Here are a small network's activations along a few directions, averaged over the inputs that share one value of a field.
Related values have similar rows: they may be neighbours, one step apart, or belong to one group.
In the rows, 500 means zero.
Strong random noise was added to every row along 14 fixed directions; ignore it. To show where, here is one row again and again, with new noise each time:
[414 510 405 486 420 529 495 607 632 456 497 562 399 433 560 425 266 546
 407 591 657 498 525 482 514 504 584 677 459]
[565 481 542 615 605 426 370 520 542 320 364 461 551 336 627 505 480 486
 469 491 592 466 878 540 375 559 381 366 662]
[500 478 551 542 488 522 384 531 646 599 376 585 397 618 426 406 196 444
 552 595 614 434 254 502 553 537 447 651 377]
[417 529 372 501 226 628 663 552 675 650 613 661 643 431 774 403 475 548
 487 619 572 486 233 449 559 245 393 635 421]
[726 615 497 433 785 601 469 638 660 447 392 442 438 485 522 431 490 722
 411 455 688 683 627 394 489 579 410 330 479]
[512 410 666 559 585 449 564 395 443 368 585 358 531 610 418 498 566 327
 320 446 354 432 574 510 495 566 522 440 577]
[478 509 343 560 601 629 551 484 554 342 642 470 585 292 689 403 527 467
 420 447 457 373 470 484 504 508 513 392 654]
[598 522 359 422 759 660 552 550 541 509 584 437 504 468 490 611 570 612
 498 416 460 579 537 347 558 603 583 424 502]
[691 492 526 608 569 574 379 483 544 503 543 461 485 518 507 619 431 473
 587 597 655 549 508 329 543 530 518 580 450]
[457 411 478 504 553 647 529 521 545 560 491 501 597 519 619 525 394 416
 450 525 476 346 444 398 508 434 427 543 419]
[528 370 439 586 614 521 360 328 516 616 470 447 399 557 485 317 373 386
 430 375 506 414 227 558 579 510 597 464 536]
[299 382 328 488 340 573 530 562 424 667 502 509 520 310 650 507 503 480
 534 459 485 351 444 491 510 327 619 544 561]
[400 501 512 485 489 442 468 545 498 461 512 496 423 563 423 475 406 540
 354 549 595 527 491 511 527 482 613 577 442]
[475 519 556 455 479 568 530 571 458 420 519 436 477 463 509 507 444 535
 424 563 641 473 481 475 483 472 478 514 449]
[315 476 265 496 513 589 643 470 655 524 527 564 495 356 552 486 333 469
 353 437 510 355 152 691 503 484 414 506 538]
[476 330 443 723 430 423 432 289 500 576 531 536 643 422 574 701 519 256
 641 487 365 356 498 572 486 498 444 546 646]


Values of C:
c15: [361 352 252 348 458 585 621 374 594 705 460 563 462 541 665 346 311 516
 340 353 459 492 392 586 580 464 578 634 404]
c6: [570 476 390 531 452 633 688 607 558 526 515 387 328 296 377 743 388 351
 597 465 532 414 388 500 474 577 539 606 579]
c17: [348 554 221 509 395 522 370 530 514 506 654 658 438 501 685 288 308 620
 419 626 674 551 442 367 663 346 877 762 344]
c19: [483 479 466 501 456 521 340 497 362 476 445 546 512 374 640 395 501 479
 663 510 476 358 637 492 434 460 532 475 547]
c13: [282 505 572 706 403 345 274 625 355 548 387 474 394 398 377 408 477 410
 531 535 593 270 270 579 486 316 621 400 621]
c11: [663 583 539 520 806 603 355 501 347 460 521 425 637 515 369 859 640 574
 790 539 515 518 502 355 528 635 405 351 438]
c21: [538 541 532 453 299 593 735 516 574 466 564 465 420 390 543 464 486 490
 350 527 618 494 349 582 412 419 367 531 513]
c1: [565 453 608 558 154 338 506 299 611 498 428 639 505 486 567 459 344 360
 775 588 493 558 566 717 483 655 322 714 547]
c8: [399 506 506 484 469 561 459 472 242 465 517 411 446 451 343 750 460 443
 610 578 641 374 276 575 508 470 532 538 387]
c5: [685 456 511 571 478 493 442 362 349 588 601 462 592 582 485 809 668 444
 707 534 472 611 595 369 539 464 548 566 420]
c18: [537 545 474 536 413 385 449 449 655 613 467 706 529 650 549 422 450 550
 491 580 509 635 455 519 487 427 423 604 403]
c4: [583 648 623 727 504 336 438 815 559 377 496 433 279 457 231 449 610 423
 446 576 510 516 600 361 491 439 735 464 678]
c16: [573 425 479 564 451 521 683 407 474 414 549 365 542 296 552 701 601 375
 537 413 453 483 657 592 427 595 407 456 698]
c20: [485 533 494 558 453 383 366 387 335 426 572 503 492 501 435 608 594 503
 465 558 587 525 474 570 458 427 566 487 481]
c3: [612 363 524 510 505 568 536 455 386 541 552 267 374 430 436 664 548 402
 435 421 553 513 611 394 471 525 645 537 569]
c9: [359 683 489 445 496 364 591 665 573 327 428 620 566 434 499 421 588 630
 387 512 472 516 593 652 408 430 353 354 522]
c12: [193 507 361 574 519 371 479 455 479 376 553 604 701 459 526 774 470 499
 337 586 502 413 608 609 428 413 470 555 463]
c7: [541 359 515 546 372 495 553 233 466 515 425 444 490 349 499 753 400 316
 578 457 546 422 472 764 337 631 218 540 582]
c2: [553 365 531 529 409 440 359 469 479 618 333 483 397 469 554 390 443 413
 613 407 429 454 760 485 431 557 572 563 611]
c14: [282 536 375 441 303 461 710 344 419 303 785 614 625 469 497 633 518 414
 465 579 314 429 406 671 491 545 515 662 461]
c10: [347 504 199 542 577 396 213 448 212 438 577 463 455 237 469 789 590 667
 568 464 679 542 681 549 461 509 803 467 588]
C is arranged as a ring.
Question: Which values are neighbours of c16? Give them in the order they are listed.
Answer: c15, c11
Question: Which values are neighbours of c8? Give them in the order they are listed.
Answer: c6, c17
Question: Which values are neighbours of c14? Give them in the order they are listed.
Answer: c4, c9
Question: Which values are neighbours of c21? Give them in the order they are listed.
Answer: c18, c2
